Each row below holds a small network's activations on one input, seen along a few directions.
In each table, some parts of the input vary, and every possible input appears once, in random order.
A made-up example of a description, with smaller parts first: one of 8 places around a ring, together with either a single point or one of 9 places around a ring or (one of 3 separate values, together with one of 6 places along a line).
Shared parts are said once, and a part with two or three values counts as separate values.

Other details of the inputs vary at random and push rows far along two fixed directions, the same in every table; ignore that.

A family of inputs:
r1: [21  4 12 34 -6 23 11 32 12 23 10 76]
r2: [13 -7  7 -7  2 16 -8 21  9 -9  3 56]
r3: [ -6 -14 -11  11   6 -39   9   5  25 -11   0 -74]
r4: [ 31   5   8  19  -1  18  -1  46 -10   2  14  55]
r5: [  1  -4  12  10 -16  31   9  21  -5   8   5  61]
r6: [-18  22  -8 -58  17 -13 -28 -70 -32   0  16  -6]
r7: [29  8  7 11  7 26 -5 46 18 -4 13 65]
r8: [-24   7  -9 -41  -3   7 -19 -47 -47  13  13  -4]
r9: [35  7  6 23 21 16  1 44 15  9 17 63]
r10: [ -2  15  16   4   7  28  -9   2 -17   6 -22  31]
r11: [-14 -19  -2  17 -15 -27  39   5  56 -19 -18 -35]
r12: [-12 -28   3  52 -37 -13  39  41  38  -9 -17 -27]
r13: [22  6  9 14  6 21 21 23 33  5  4 87]
r14: [-39 -14  -6   5 -16  -9  16  -5  -6 -20 -47 -84]
r15: [-14  18  -6 -44  15 -11 -24 -74 -26  34  23  -8]
r16: [  0  21 -12 -43  32 -12 -44 -38 -47   4  29 -20]
r17: [  5  24 -11 -31  18 -20 -37 -61 -42  32  29 -18]
r18: [33  9  6 14 10 26 -1 47 25  1 13 72]
r19: [ 2  1 10  4 -5 19  5  1  4 20  9 49]
r20: [13 -3 13 24 -2 29 17 17 27  8  5 87]
r21: [-21  -2   2   9   3 -25  15 -26  25   6 -36 -73]
r22: [-34 -19  -8  -3 -13 -33  16 -42  27 -10  -9 -64]
r23: [ 14  -4   5 -10   7  10  -9  11  13  -3   5  50]
r24: [13  2 10 15  0 20 15  8 21 29  9 63]
r25: [ -6  -5  -8 -39   4   5 -23 -13 -25 -15   5  12]
r26: [ -7 -20  20  59 -22   8  43  56  50 -14 -51 -13]
r27: [-19 -10   8  29  -8 -15  25   3  34  -4 -43 -57]
r28: [ -8  -2   5   7   6 -19  11 -13  18  -6 -31 -89]
r29: [  1  25   5 -35  22  18 -33 -34 -53   0  -7 -24]
r30: [ 22  18  20   8  16  33  -7  17 -10   4 -14  27]
r31: [ 24   8  17  20   3  61   2  56 -24 -11 -22  56]
r32: [-37  -6  -2  -2  -9 -17   6 -23  -6 -14 -40 -87]
r33: [ -8  -9 -12   0  -6 -44   5 -10   7  -5   1 -84]
r34: [-31 -27  -3  14 -24 -22  28 -12  36 -20 -16 -50]
r35: [  8 -22  -2  51 -21 -26  35  31  45   7 -10 -36]
r36: [ 16  28  10 -16  31  12 -19 -29 -16  19  -5  -4]
r37: [-19 -27   0  22 -29 -13  42  31  43 -36 -25 -25]
r38: [ 30  13  25  24   9  51   1  48  -7  -3 -18  58]
r39: [  6 -34   0  31 -12 -17  37  40  74 -13 -19  -9]
r40: [ -7  -4 -17 -10   7 -39   3 -16  36  -4   2 -74]
r41: [  8 -28   4  48 -28   7  35  88  55 -38 -18  -4]
r42: [  9   1  -1 -24  15  -2 -16 -15   9   5  10  28]
r43: [ -6   4  -6  -1 -12  16  -6   0 -35   7   9  23]
r44: [-39 -16 -15 -21 -18 -29  18 -25   5 -33 -17 -72]
r45: [-14 -21 -11  11  -6 -30  10  22   9 -29  -6 -79]
r46: [ 16   6   2  11  -5   8 -11  10 -22  13  14  29]
r47: [ 14   4   0  10  -8  11 -10  13 -30   9  13  27]
r48: [-31 -33  -2  23 -32 -14  35   6  36 -27 -21 -41]
r49: [ 14  10  -4 -12   4   1 -18   5 -35   1  18   8]
r50: [-32 -37  -4  26 -36  -7  40  17  31 -33 -25 -35]
r51: [-20  15  -4 -44   7  -5 -25 -64 -36  23  19  -9]
r52: [ 24  12   0  -1  13  -3 -10   5 -11  16  20  21]
r53: [  0 -30  -7  37 -31 -14  33  59  14 -28 -15 -48]
r54: [  3  20  -9 -40  19  -2 -35 -23 -21  -3  22  -4]
r55: [-15  16 -10 -31   2  -6 -29 -50 -50  17  20  -9]
r56: [24  6  5 11 17 12 -9 34 -3 -1 16 42]
r57: [14  8  3 17  3  7  4  1  6 30 14 47]
r58: [ -6  16  -4 -17   5  -7 -20 -40 -27  25  19   4]
r59: [ -5   9  -3 -20  15  -2  -6 -52   3  19  15  24]
r60: [  3   8 -12 -22  15   5 -25   4 -44 -11  17  -2]
r61: [  1  23 -10 -33  15 -18 -39 -59 -49  28  28 -20]
r62: [-11   7 -11 -62  17 -10 -40 -53 -36  -5  14 -10]
r63: [  1  13 -12 -34   9  10 -28  -2 -30 -14  16   2]
r64: [ 17  20  -9 -25  25 -19 -25 -36 -24  26  28  -6]
r65: [ -6  15  -2 -32  12  -5 -10 -39  -6   0  10  18]
r66: [ 24  -2   3  30 -17  35   3  54 -26   3   7  66]
Each input here is: one of 6 places along a line, together with either one of 2 separate values or one of 9 places around a ring.
The inputs of r6 and r37 match in every part but the place on the line of 6. If r54 is changed in the same way as r6 into r37, which row does it become?
> r41
The inputs of r23 and r2 match in every part but the place on the line of 6. If r26 is changed in the same way as r23 into r2, which row does it become?
> r10
Change only the choice among 2 separate values in r38. List by row number the other rows that result.
> r10
Change only the place on the line of 6 in r9. List by row number the other rows that result.
> r3, r16, r45, r56, r60
A walk changes only the place on the line of 6. It starts at r35 and steps to r17. List the rest of the walk in order.
> r61, r46, r47, r66

A family of inputs:
r67: [-10  17   1 -42  21   3 -22 -58 -18   6   5  15]
r68: [  9  13  -2 -17   5  15 -16 -11 -19  14  30  66]
r69: [19  5 17  3  1 40  0 13 14 17  3 99]
r70: [-11  -3  -6  -1  -5   2   3  10 -16 -20 -15 -58]
r71: [-15 -17 -11  -4 -18 -25  10 -14  18   0   9 -35]
r72: [ 11  11  -1 -17   9  13 -13 -11 -23   3  25  62]
r73: [ 19  18  -9 -37  34 -14 -37 -24 -18  15  34  -6]
r74: [ 19  17   5 -18  10  35 -26  11 -51   1   3  31]
r75: [ 15  21   7   1  14  14 -11 -15 -10  31  17  50]
r76: [  4 -23  18  48 -22  22  43  57  64 -10 -27  52]
r77: [ 12 -27   6  55 -28  12  46  75  48 -17  -7  54]
r78: [ -8  -1  -4  12   0 -25  14 -17  15   9  -6 -41]
r79: [-22  -9  -2  -7  -2 -17  14 -24  26  -7 -19 -31]
r80: [ -6  -8  -1   1 -11 -10  -2   9 -19 -15 -21 -54]
r81: [  5 -15   7  39 -17  -4  29  25  42  14  -6  -2]
r82: [ 11  -4 -13   2  11 -37  -5   8  23  -9   8 -53]
r83: [  3  25  -1 -25  24  -6 -22 -54 -29  22  17   5]
r84: [-12  -9  -3   5 -11 -13  -3   8 -19 -14 -17 -50]
r85: [-20   3  -2  -2  -6   1   5   7 -14 -26 -18 -54]
r86: [-22 -14  -6   6  -9  -6  -6   6 -15 -12 -14 -51]
What is each input in this table made of?
> either one of 2 separate values or one of 6 places along a line or (one of 3 separate values, together with one of 4 places along a line)
Which of the alternatives is r73?
> one of 2 separate values
List by row number the other inputs of the same sort as r86.
> r70, r74, r80, r84, r85

A family of inputs:
r87: [ 15  33   3 -39  34  23 -43 -49 -46  36  28  65]
r88: [14 18  2 -9 13 13 -8 -4 -5  7 12 38]
r89: [ -4  -3  -3   1  -4 -19   7 -15  20   8  -5 -30]
r90: [ 10  13   3  -5  17  17 -10  -4  -9   6  10  38]
r91: [ 19 -31  20  83 -32  27  61 101  62 -19 -24  65]
r92: [  9  17   6  -3   5  25 -13   5 -26   8   9  30]
r93: [-12  -5  -5  -2 -11  -5  -2   1  -6  -7  -2 -38]
r94: [ 10  13  -2  -4   7  16 -17  14 -26   6  13  31]
r95: [ 19  17   1  -1  16  12 -17  12 -27   7  10  29]
r96: [ -7   3  -5   6  -2 -10   2   5  -7  -2  -4 -37]
r97: [ -8  -7  -1   3   0 -17   7 -15  16   8  -4 -30]
r98: [ 24   8   4  -7  12  10 -25  14 -24   0  11  29]
r99: [  6  -2  20  32 -11  38  17  47  13 -10 -28  59]
r100: [-10  -6  -6  -7  -3 -17   4  -7  15  -9   2 -33]
r101: [  8  13   5  -5   5  12  -4  -8 -14   8  11  42]
r102: [-10 -12  -3   1  -3 -15   2 -12  14   6  -3 -28]
r103: [ -5  10   9 -11   2  26 -16  -3 -21  -2 -11  41]
r104: [ -9  -2  -5   1  -7 -20  11 -15   7  -4  -4 -28]
r105: [-11 -10  -4  -6 -11  -1   0  -3  -6  -9  -6 -37]
r106: [ 25  14   7  -3  16  12 -20  11 -24   4   8  28]
r107: [-11 -10  -7  -2   0 -15   3  -6  13  -9  -1 -32]
r108: [ -9  -6  -1  -7  -3  -1   8  -5  -9  -9 -17 -34]
r109: [-14  -9  -6  -3 -10 -19   8 -14   7  -7  -1 -28]
r110: [-11  -7  -8  -3 -10 -21   8 -13   9  -7  -1 -27]
r111: [ 13  30   1 -47  31  20 -47 -47 -46  34  34  69]
r112: [-13  -6  -4   5  -3 -13   9 -15   4  -3  -6 -27]
r113: [-16 -11  -6   1  -7 -15   7 -13   6  -6  -4 -28]
r114: [ -6  -8  -5  -4  -7 -21   3 -13  19   6  -2 -28]
r115: [ -9  -2  -4  -1   4 -15   7 -10  13  -6  -1 -33]
r116: [ 18  10  -2  -4  11  11 -20  16 -26   3  13  30]
r117: [ -6  -4  -1   1  -3 -17   7 -16  18   8  -4 -30]
r118: [-12  -9  -6  -5  -1 -17   5  -6  14  -9   1 -34]
r119: [ -7  -5  -8  -7  -4 -19   4  -7  16  -8   0 -32]
r120: [ -8  -9  -3  -4  -7 -19   3 -13  17   6  -1 -29]
r121: [ -7   1  -4  -3   2 -14   7 -11  13  -5  -1 -33]
r122: [-17 -11  -6  -1  -8 -19   8 -13   7  -7  -1 -29]
r123: [ 23 -27  23  75 -33  44  52 107  48 -20 -28  55]
r124: [  7   3   3 -16   5  25 -10   6 -28  -1  -1  35]
What is each input in this table made of?
> one of 2 separate values, together with either a single point or one of 6 places along a line or (one of 3 separate values, together with one of 4 places along a line)
Change only the choice among 3 separate values in r120. List by row number the other rows that result.
> r100, r109
Change only the choice among 3 separate values in r112. List by row number the other rows that result.
> r87, r90

A family of inputs:
r125: [-22 -22   6  31 -31   7  28  34  12 -23 -40 -46]
r126: [-12   3 -14 -16   2 -24 -20 -27 -36   7   8 -81]
r127: [31 11  0  1 10  8 -6 12  8 22 37 85]
r128: [ 24   0  22  54   6  15  25  67  36  -9 -43 -23]
r129: [ -36   -8  -29  -50    6  -64  -16  -74    8  -12   15 -102]
r130: [ -8   9  -5 -45  12   1 -18 -44  -7   0  20  27]
r131: [-10 -25  11  38 -25  23  35  64  17 -38 -40  -4]
r132: [-24  -1 -11 -38   0 -12 -18 -26 -34 -27  -9 -74]
r133: [  7 -26  -8  23 -14 -28  25  35  56 -14  10  -4]
r134: [ -3 -52   1  78 -42 -35  69  63  98  -5 -17 -44]
r135: [ -38    1  -13  -30   -5  -31  -15  -67  -41    1  -19 -112]
r136: [-23   9  -1 -30   2  -2  -8 -59  -3  18   1   9]
r137: [17 15  9 16  5 18  5 -6  4 34 23 87]
r138: [ 10   9  15   6   1  27   4 -14   3  30   6  91]
r139: [-18  11  -1 -40  13   5 -11 -54  -8   5   6  31]
r140: [  5  13  -9 -37  16  12 -37  -5 -53 -14  14   1]
r141: [ 36  31   1 -16  22  35 -39  19 -61  14  31  78]
r142: [ 20  20  10  17   2  36  -9  22 -42  16   8  59]
r143: [ 28  29  15  -5  43   7 -13 -25  22  33   0  33]
r144: [ 15 -26   0  41 -21   0  21  85  19 -34 -11 -12]
What is each input in this table made of?
> one of 2 separate values, together with either a single point or one of 9 places around a ring
The inputs of r133 and r144 match in every part but the choice among 2 separate values. If r129 is changed in the same way as r133 into r144, which row does it become?
> r140
